A small network was shown many inputs. Here are its activations along a few directions, one row for each input.
In each table, some parts of the input vary, and every possible input appears once, in random order.
A made-up example of a description, with smaller parts first: line(4) and (point or ring(9) or (values(2) and ring(8))).
Shared parts are said once, and a part with two or three values counts as separate values.

Other details of the inputs vary at random and push rows far along two fixed directions, the same in every table; ignore that.

Table:
x1: [ -1  29   9  -2   4  -8 -11  11  11  32  -6   8]
x2: [ 21   2   8  -3  -3   4  -7  18 -33  -6 -46 -39]
x3: [-13 -12 -40   6  -6  26 -10  -5  19 -21  -2  -8]
x4: [  4  -8  40  -6  10 -33  33  12  -6  22  40  47]
x5: [  4 -18 -36  16  -8  10  -6  -3  22 -31  -3 -25]
x6: [  1  17   9 -16 -10 -31   7  27  17  22  31  22]
x7: [ 12   8  18 -19   6 -23  -2   9 -11  21  22  16]
x8: [-24  -6 -35  -2   8  19  -1 -15  34   2  28  20]
x9: [-10 -43  -8   6  15   5  27 -24   9 -11  39  42]
x10: [  9 -16  -2   1  -6   4  16 -32  25 -17  45   5]
x11: [  6 -29 -27  -5  13   7  19 -15  12 -29  31   4]
x12: [-16  11  12   9 -22 -21   3  14 -26   1 -28   4]
x13: [-24  21  16  -2  -9 -28  15   5  -7  19  12  49]
x14: [ -9 -17 -26   5  18  30 -14 -24  -4 -15   4 -14]
x15: [  3 -18 -24  -4   5  -1   3  -9  33 -24  23  -4]
x16: [-31  22  14   5  -6 -15   7   3 -15  21 -10  26]
x17: [-26 -27 -32  26 -18   5  10 -12  -5 -47  -8  -9]
x18: [ -6 -42 -16  34   2  46  -5 -12 -29 -45 -47 -37]
x19: [ 11  25   6   5 -10  -4 -20  22  -4  12 -35 -18]
x20: [  3  14   2  -6 -18  -9 -12  28  -3  13 -19 -12]
x21: [  0 -12 -28   3   5  23 -14 -11  19 -26 -14 -20]
x22: [ -2 -18 -23  -3  15  16  -5 -21   4 -16  26   9]
x23: [ 20  13  31  -5 -16  -6   0  -6  -6  12  -3 -12]
x24: [  7  27  37  -8   1  -2   2 -14   2  34  14   9]
x25: [ 17  10   9  -1   2  12 -10  17 -33  -5 -48 -35]
x26: [ -8   0  33   5  16   0  12   3 -21  25  -4  22]
x27: [ 12  19   7  -4  -9 -20  -8  20   8  20  -9   1]
x28: [ 16   7  20 -12   2 -25  -2  17 -16   8  17  -3]
x29: [  3  23  12  -6   7   2 -18  12   1  16 -32 -23]
x30: [ 21  15  25  13 -22  22 -21   0 -29  -8 -55 -58]
x31: [ -9 -13 -23 -11  30  16  17 -29  19   1  37  30]
x32: [ 12  15  13 -18   1 -22  -4  15  13  17   0   4]
Each input here is: line(4) and (values(2) or line(6)).
Question: Change only the line(4) part in x10. List by row number the other rows that result.
Answer: x23, x24, x30
Question: Change only the line(4) part in x13. List by row number the other rows that result.
Answer: x12, x16, x17

Table:
x33: [-5  9  9 -2 -1 -8  2  5 -4 11 -1 10]
x34: [ -1 -21 -26   5   7  22  -1 -22  15 -21  10  -7]
x35: [ 10  17  22 -10   0 -16  -1  12  -4  20   4   6]
x36: [-1  2 -8 -2  1  0 -2 -1 10  0  5  3]
x37: [ 3 -4 -1 -2  5  4  2 -5  2  0  7  3]
x38: [-6 -3 -4  3  0 -1  4 -3  0 -2  3  9]
x39: [-2  5  0 -3  0 -5  0  3  5  5  4  6]
x40: [ -4 -12 -20  19  -9  28 -17  -1 -15 -29 -46 -45]
x41: [ -2 -23 -27   6   7  22   0 -23  16 -22  12  -5]
x42: [ 4  0 -5 -4  1  0 -1 -2 11 -1  8 -1]
x43: [-9 -2 -4  4  0  1  3 -4  0  0  3  9]
x44: [-6  1 -7  0  1  2  0 -2  6  1  4  6]
x45: [ 11   4   8   9  -7  13 -16  11 -24  -8 -45 -44]
x46: [-4 -4 -3  1 -1 -2  5 -3  1 -3  5  6]
x47: [-4  0 -7 -1  1  0  1 -1  6 -1  5  5]
x48: [-1 -2 -5 -1 -1 -1  1 -1  6 -1  6  3]
x49: [  6  18  36  -8   1 -19   6  15 -18  26  -2  13]
x50: [-1 -2 -6 -1 -1 -1  2 -1  5 -2  6  4]
x51: [ 1 -5  1 -1  5  4  3 -6  1  0  7  4]
x52: [-4 -5 -2  3 -1 -1  5 -3  0 -3  5  8]
x53: [ 1 -6  0 -1  3  1  3 -5  0 -3  7  4]
x54: [-10  -3  -2   4   0   1   4  -4  -1  -1   2  10]
x55: [ 2 -2 -4 -1  1  0  0 -2  7 -1  8  1]
x56: [ 8  9  9 -8  1 -8 -1  4  2 10  5  2]
x57: [ 3  5 13 -4  1 -8  4  3 -7  8  4  7]
x58: [ 3  0  6 -3  2 -3  3  0 -1  3  7  5]
x59: [ 1 -6  1  0  5  3  4 -6  0 -1  6  5]
x60: [ -9  -5 -10   3   1   5   1  -6   5  -5   3   6]
x61: [ 4  6 -1 -6 -2 -5 -2  3 10  5  6  2]
x62: [  6  15  23  -8  -2 -18   3  15  -7  19   2   9]
x63: [  3   2   9  13 -13   7 -11  15 -30 -11 -48 -37]
x64: [  4   9  17  -5  -1 -14   3  10  -6  13   2   8]
x65: [ 2  2  3 -4  1 -5  2  3  2  4  7  4]
x66: [-3  4  1 -2  0 -5  1  3  2  5  3  8]
x67: [-4  3 -8 -2  1  2 -3 -3 10  2  4  3]
x68: [  6  20  32  -7  -3 -23   5  19 -15  25  -2  12]
x69: [ 3 -1 -5 -3  1  0  0 -2  9 -1  8  0]
x70: [-1 -6  1  2  2  1  5 -6 -3 -3  7  6]
x71: [ -5 -21 -33   6   2  18   0 -19  19 -24  11  -4]
x72: [ 1 -3 -3 -1  1 -1  2 -2  6 -2  8  2]
x73: [ -1  -5 -11   1   0   3  -1  -5  10  -6   7   1]
x74: [-4  2 -7  0  1  2 -3 -3  9  2  4  4]
x75: [ 2 -3 -2 -2  3  1  2 -4  2 -2  8  2]
x76: [ -2  -1 -14  -1   1   4  -3  -4  14  -5   6   0]
x77: [ -3  -3 -13   1   1   3  -2  -5  11  -5   6   2]
x78: [ 10  14  16 -10   3  -9  -2   7   2  17   4   3]
x79: [  4  14  24  -7  -1 -19   5  13 -10  18   1  10]
x80: [-2 -3 -4  0 -1 -1  2 -1  4 -2  6  5]
x81: [-6  1 -7  0  1  1 -1 -3  7  1  4  5]
x82: [-13 -20 -22   9   3  13   6 -16   7 -19   8   6]
x83: [ -4   0 -14  -1   1   6  -4  -6  15  -3   5   1]
x84: [  3   7  21  -4   0 -12   6   7 -12  12   2  10]
x85: [ 11   4   6   9  -9  10 -16  13 -24 -10 -44 -44]
x86: [ 14   7   4   6 -10  11 -19  13 -18  -9 -43 -46]
x87: [-5  3  2  0  0 -6  4  2 -1  4  2  9]
x88: [-5 -3 -5  1  1 -1  2 -2  3 -2  4  7]
x89: [  6   3   6  11 -13   7 -14  16 -25 -10 -48 -40]
x90: [  8  20  35 -10   1 -20   4  15 -15  27  -2  11]
x91: [ 0 -6  2  2  5  4  6 -7 -3 -1  6  6]
x92: [ -9 -23 -18   9   3  13   7 -17   5 -21  11   4]
Question: What is each input in this table made of?
Answer: line(6) and line(10)
Question: Changing only the line(6) part turns x33 into x87. The same change can be made to x40. Which row results?
Answer: x66
Question: Change only the line(6) part in x74. List by row number the other rows that result.
Answer: x35, x41, x55, x73, x77
Question: Change only the line(6) part in x45. List by row number the other rows that result.
Answer: x39, x48, x72, x81, x85

Table:
x93: [-17   2  -3 -10  -3 -21  12  -5   8   9  33  42]
x94: [ 17  14  29 -10 -13 -30  12  28  -3  19   4   6]
x95: [ -5 -23 -13  20   2  26   5 -30  -3 -27 -14 -14]
x96: [ -3  -1  18  -1   0  -7  21 -20  10  13  35  39]
x97: [  7  15  40  -5  11  -6   5  10 -25  32  -1  19]
x98: [-22  -7 -15  -8  11 -11  14  -9   9   0  36  40]
x99: [  9 -11 -27   3   2  21 -10 -22   6 -27  -6 -30]
x100: [ 21  12  31  -2  -4 -17  -8  41 -30   9 -43 -31]
x101: [  9  14  35  13 -22   4  -2  10 -33   5 -45 -33]
x102: [  7  -2  -9 -19  22   3   1 -14  14  11  45  24]
x103: [-14  13   5  -9 -12 -26  16   4   2  14  26  35]
x104: [ -8 -30 -14  17  11  34   1 -24 -10 -21 -12 -14]
x105: [ -2  19  11   7 -14 -14  -9  22 -35   0 -47 -23]
x106: [  4 -19  -6  -9   4 -14  17  -5  25  -3  40  31]
x107: [ -7  13   2 -13  15  -9   2   7  20  32  18  32]
x108: [  8  11   3 -19  -3 -12  10 -13  23  13  46  22]
x109: [-19  -8 -18  19 -19   2  -6  -3  -7 -24  -8 -15]
x110: [ -1 -45 -47  13   8  20  11 -25  25 -46  15  -5]
x111: [ -9 -10 -36  15   0  24  -9 -14  21 -21 -20 -17]
x112: [ -9 -32 -17  19  -3  32   3 -34   2 -31  -5 -11]
x113: [  3 -20 -32   1  11  31 -11 -23   6 -28   3 -28]
x114: [ 25  16  32   1 -19 -19  -7  39 -27   6 -42 -31]
x115: [  0 -30 -44   2   1  31  -7 -39  25 -38  21 -15]
x116: [-18 -26 -54  16  -6  34   1 -31  41 -33  11  -4]
x117: [  2  -4  14  17  -3  20  -6  -4 -27 -16 -45 -35]
x118: [-15   5 -10   2  -4  -7   3  -9  41  11  35  28]
x119: [ 15  13  30 -12   4 -29   8  28  -6  17   0   9]
x120: [  6 -19  -8 -10  21  -5  14   3  13   4  39  33]
x121: [-10 -12   6  -2  17   3  20 -25  11   6  36  37]
x122: [  2 -20  -8 -10  18  -9  18  -2  20   0  41  31]
x123: [  3  31  22 -13  10 -14  -8  27   0  43  -4  21]
x124: [ -8   8   1   9 -10   0 -12  17 -32 -14 -47 -29]
x125: [-14 -20 -41  12   9  34 -10 -15  21 -23 -10 -15]
x126: [  2  32  20  -8 -10 -19  -3  18  12  31  -3  16]
x127: [ -1   5  -9  13 -16  17 -23   9  -1  -9 -49 -37]
x128: [  6   8   2 -23  16 -10   5 -11  18  15  43  24]
x129: [  8  -3 -14  -3   4  16 -11 -13   2 -19  -5 -27]
x130: [ -9  -4 -22   8   4  20 -12  -2  13 -10 -20 -16]
x131: [  2   0  21  27 -22  13 -11   0 -27 -12 -42 -44]
x132: [-17  -7 -16  -7  15  -5   9  -4   0   6  34  43]
x133: [-13   4 -14  -7  13  -2   7 -11  37   9  29  34]
x134: [ 23  39  39 -22 -10 -28  -5  18  -8  34   6   3]
x135: [ 15  11   6  10 -22   8 -26   7 -16 -12 -32 -59]
x136: [ -5  28  30 -15   2 -33   1  31 -29  37  -6  21]
x137: [  4  18  45  -6   7 -13   8   9 -22  32  -4  14]
x138: [ 14  16  36  -5 -13 -39   6  30  -1  24  12   8]
x139: [ 22   8  28  -1  -2 -11 -12  43 -36  10 -50 -37]
x140: [-12 -10 -19  15  -5  17 -14   8 -31 -26 -44 -36]
x141: [ -6  25  20  -8 -14 -30   5  19 -15  19   1  22]
x142: [  6 -19 -30   0  11  29 -13 -18   1 -22  -2 -29]
Question: What is each input in this table made of?
Answer: values(5) and line(10)
Question: Changing only the values(5) part turns x107 into x142. The same change can be made to x126. Which row results?
Answer: x134
Question: Change only the values(5) part in x101. List by row number the other rows that result.
Answer: x94, x103, x108, x116
Question: Change only the values(5) part in x131. List by row number the other rows that result.
Answer: x109, x118, x135, x138

Table:
x143: [  3  -1 -12  11  -7  22 -21   2 -15 -19 -43 -46]
x144: [-6 -6 -2  3  5  4  5 -5 -1 -1  3  8]
x145: [  7  20  18  -9  -2 -11  -3  10   0  21  -1   3]
x146: [ 3  0 -5 -2  2  4 -2 -7 11  0  7  0]
x147: [ -4   9  14  -2   0 -12   3   9 -11  13  -1  11]
x148: [ -5 -10  -4   4   4   6   6  -8   2  -5   5   8]
x149: [  3  11  22  -3  -3 -16   4  12 -10  16  -1   9]
x150: [ 4 11  8 -6  1 -6 -1  7  5 13  1  5]
x151: [  6  12  25  -6   1 -13   4   8 -12  16   1   6]
x152: [-10 -16 -16   5   6  14   4 -19   4 -13  11   7]
x153: [  6 -11 -20  12 -10  20 -16   2 -10 -30 -36 -47]
x154: [ -2 -12  -5   2   2   2   6  -6  -1  -9  10   5]
x155: [ -5 -16 -10   5   3   5   7 -10   4 -12  12   6]
x156: [-2  9 -2 -5 -2 -7 -2  5  4  6  2  5]
x157: [ -1 -14 -20   0   6  12   1 -13  18 -13  13   0]
x158: [  3   3   8  14  -9  15 -15   9 -31 -10 -50 -41]
x159: [ 5 -4 -9 -4  4  5 -1 -8 10 -4 12 -2]
x160: [  4  24  20 -10  -3 -20  -5  20  -5  25  -4   7]
x161: [-11 -12 -14   5   2   5   6 -11   2 -11   8  10]
x162: [ -4  -3 -12   0  -2   2   0  -5  13  -5   7   3]
x163: [  7  26  23 -10  -1 -16  -4  15  -4  27  -3   5]
x164: [ 15  14  14   5 -11   6 -20  19 -23  -1 -48 -48]
x165: [ 0 12  5 -4 -1 -9 -2  9  4 12  2  6]
x166: [ 6  4 15 -5  2 -7  4  2 -9  8  6  6]
x167: [-5 -4  2  3 -1 -1  5 -1 -2  1  4  8]
x168: [ -2 -11  -6   2   0   0   7  -6  -1 -10  10   5]
x169: [ 1  0  9  0  3 -4  5  1 -4  5  1  8]
x170: [  2  18  27  -7   2 -18   3  16 -16  24  -6  13]
x171: [-3 -8 -1  2 -1 -2  7 -4 -1 -7  7  5]
x172: [ 1 12  5 -7  3 -7 -3  7  3 13  1  6]
x173: [ -3  -2 -12  -1   4   6  -1  -5  12  -2   6   3]
x174: [ -5 -20 -14   5   7  12   7 -16   7 -16  12   5]
x175: [ 11  -4  -8   9  -7  18 -18   9 -15 -19 -42 -48]
x176: [ -4 -13 -22   3   2  10   0 -12  18 -13  13   1]
x177: [  3  -6 -11  -3   1   2  -1  -3  10  -6  11   0]
x178: [-1  3 -4 -2 -2 -1 -2  2  9  3  5  3]
x179: [ 2 -3 -7 -2  0  0 -1 -1 10 -3  8  0]
x180: [ 2  2 11 -1  1 -2  4 -3 -5  6  3  6]
x181: [-8 -9 -6  5 -1  2  7 -7  2 -7  6  8]
x182: [ 6 10  8 -6  1 -7 -2  7  6 12  2  4]
x183: [-7 -2  0  3 -1 -3  6 -1 -3 -1  2  9]
x184: [  4  16  28  -5  -5 -22   5  16 -13  20  -4  10]
x185: [-1  3 10 -1  1 -1  4 -2 -5  7  3  7]
x186: [ -1  -4 -12   0  -2   1   0  -5  13  -6   8   2]
x187: [ -1  -9 -16   0   0   3   1  -8  15 -11  13   1]
x188: [-5  2  6  2  0 -5  4  3 -5  5  1  9]
x189: [ -7  -6 -19   2   0   5   0  -8  15  -9  10   4]
x190: [ -1 -16 -10   2   7   8   7 -11   3 -11  12   6]
Question: What is each input in this table made of?
Answer: values(2) and line(4) and line(6)
Question: Changing only the values(2) part turns x163 into x158. The same change can be made to x172. Which row results?
Answer: x170
Question: Change only the line(4) part in x173. List by row number the other rows that result.
Answer: x163, x165, x189
Question: Change only the line(6) part in x171. List by row number the other rows that result.
Answer: x161, x168, x181, x183, x184
Question: Start at x154 and move only the line(6) part, one step at a time. The first step leads to x155. Which rows follow, in order?
Answer: x149, x167, x188, x147
Question: Change only the line(4) part in x153. List by row number the other rows that result.
Answer: x159, x175, x177
